[-67.0  -6.2  27.1 -39.8  24.2  55.6 -42.3]
-67.0, -42.3

[ 52.1  74.9 -13.6  64.9  35.6]
52.1, 35.6

[[-24.5 -12.7  32.5 -48.8  39.5  -9.2]
 [-54.6   4.9 -33.3 -20.3  -4.8  10.1]]
-24.5, 10.1

[-65.9  72.5 -17.2  62.5]
-65.9, 62.5

[-50.7 -70.9  11.1  70.6  42.4  32.0  14.9]
-50.7, 14.9

[-35.9  56.0 -11.6  -8.3  41.1 -20.4  26.5]
-35.9, 26.5

[-28.7  17.0 -35.4 -58.3  53.5]
-28.7, 53.5

[[ 31.9   4.6  59.9  35.2 -57.6 -72.7 -15.9]
 [-54.9  30.9 -21.4 -55.1  68.1  38.0 -10.8]
 [ 35.7  35.5 -62.2 -59.5  62.3  64.0 -39.2]]
31.9, -39.2

[[ 53.9  58.7 -15.8   3.6 -35.0  10.8 -53.8]
 [-24.7   7.4  15.3 -49.8  47.6  49.5 -60.8]]
53.9, -60.8
---
Q: [-70.7 -45.3 -19.9  63.3  68.4 -66.8 -62.7]
A: -70.7
Q: [ -3.6  73.5 -28.0 -25.5   2.2]
A: -3.6
Q: [14.8 53.8  3.8 71.0 38.7]
A: 14.8
Q: [-57.6   1.1  -6.5 -70.9  10.0]
A: -57.6
Q: [-66.5  32.2 -21.4  -5.8 -18.5]
A: -66.5
Q: [ 11.1  56.1   4.5 -29.4]
A: 11.1
Q: [ 23.9 -53.1  75.2 -67.0]
A: 23.9
Q: [-72.8  14.8  23.8  21.6]
A: -72.8
---
-12.9,9.2,-13.1,6.7,-58.2,14.9,32.1 out 6.7, 32.1

59.1,34.0,8.1,22.6,48.1,43.9,7.0 out 22.6, 59.1

12.0,6.5,5.9,19.5,1.3,-2.3,55.5 out 19.5, 55.5

-27.2,3.1,-25.9,40.3,-71.0 out -25.9, 40.3

-45.9,21.7,-62.4,-36.5,-42.0 out -62.4, 21.7

63.9,16.9,-5.9,54.1,21.4,-53.2,-30.9 out 54.1, 63.9

64.7,49.7,-21.0,50.5,12.5 out -21.0, 64.7

37.4,-1.8,-2.1,-0.9,-34.8,13.3,-26.1
10.6,24.8,-56.4,-3.4,6.4,-16.8,36.4
-5.3,22.2,15.0,4.8,-40.6,36.4,-11.6
out -3.4, 37.4
---
-453   346  -341   132    85  -660
-157  -312   468    90  -554   341
 141   259  -487  -102   758  -550
-> -487

-43   35   -4    3   23
-36   14  -26    5    2
 36  -49  -24  -38   22
-> -24

-34    3  -21   31  -45  -50
-11   -8   -1   -2  -36    6
-24   -7  -42   -7  -43   -4
-> -42

 82  171  118  150  156  120
174   74  186  180  148  113
182   56  199  229  205  103
-> 199

 117   243    43   483   317    36   627
 -49  -257  -103   657   433  -906   371
 434  -238   436   684   534    53   418
-> 436

20  75   1  58  69  68
25  97  11  45  77  28
33  73  22  50  64  47
-> 22

9413  6299  7021  7270  3976
8421  2608  5578  6591  9456
5042  8336  6383  7577  3509
-> 6383

-576  -789  -840  -104
-906   185   774  -313
 -79   994    47  -335
-> 47

65  48  53   7  70  51  53
55  49  61  89  88  64  50
52  57  47  89  28  55  50
-> 47
---
-50.2,-39.8,-17.1,-31.4,-26.9,-20.1,-31.8
-55.9,-32.9,-33.9,-6.7,2.0,27.2,-25.3
29.3,0.6,10.9,-28.3,-39.4,-40.4,24.8
out 10.9

33.0,-1.7,-36.7,-0.2,-31.0,-58.2
-52.3,-54.0,-21.9,17.3,11.0,27.9
-12.1,-68.8,37.0,10.6,17.4,64.6
out -68.8

71.7,28.2,42.0,-52.8,-17.3,56.2,11.2 out 42.0

-57.0,-51.6,15.1,-20.8,47.3
-15.2,-66.4,16.9,32.6,18.5
out -15.2

-72.0,6.6,-5.6,-6.6
-61.9,39.5,31.4,-41.6
-65.9,-20.3,-32.3,-4.2
out -41.6

30.8,1.0,-23.0,-54.1,-28.4 out 30.8

-20.5,54.3,29.0,-53.6,68.7,73.1 out 54.3
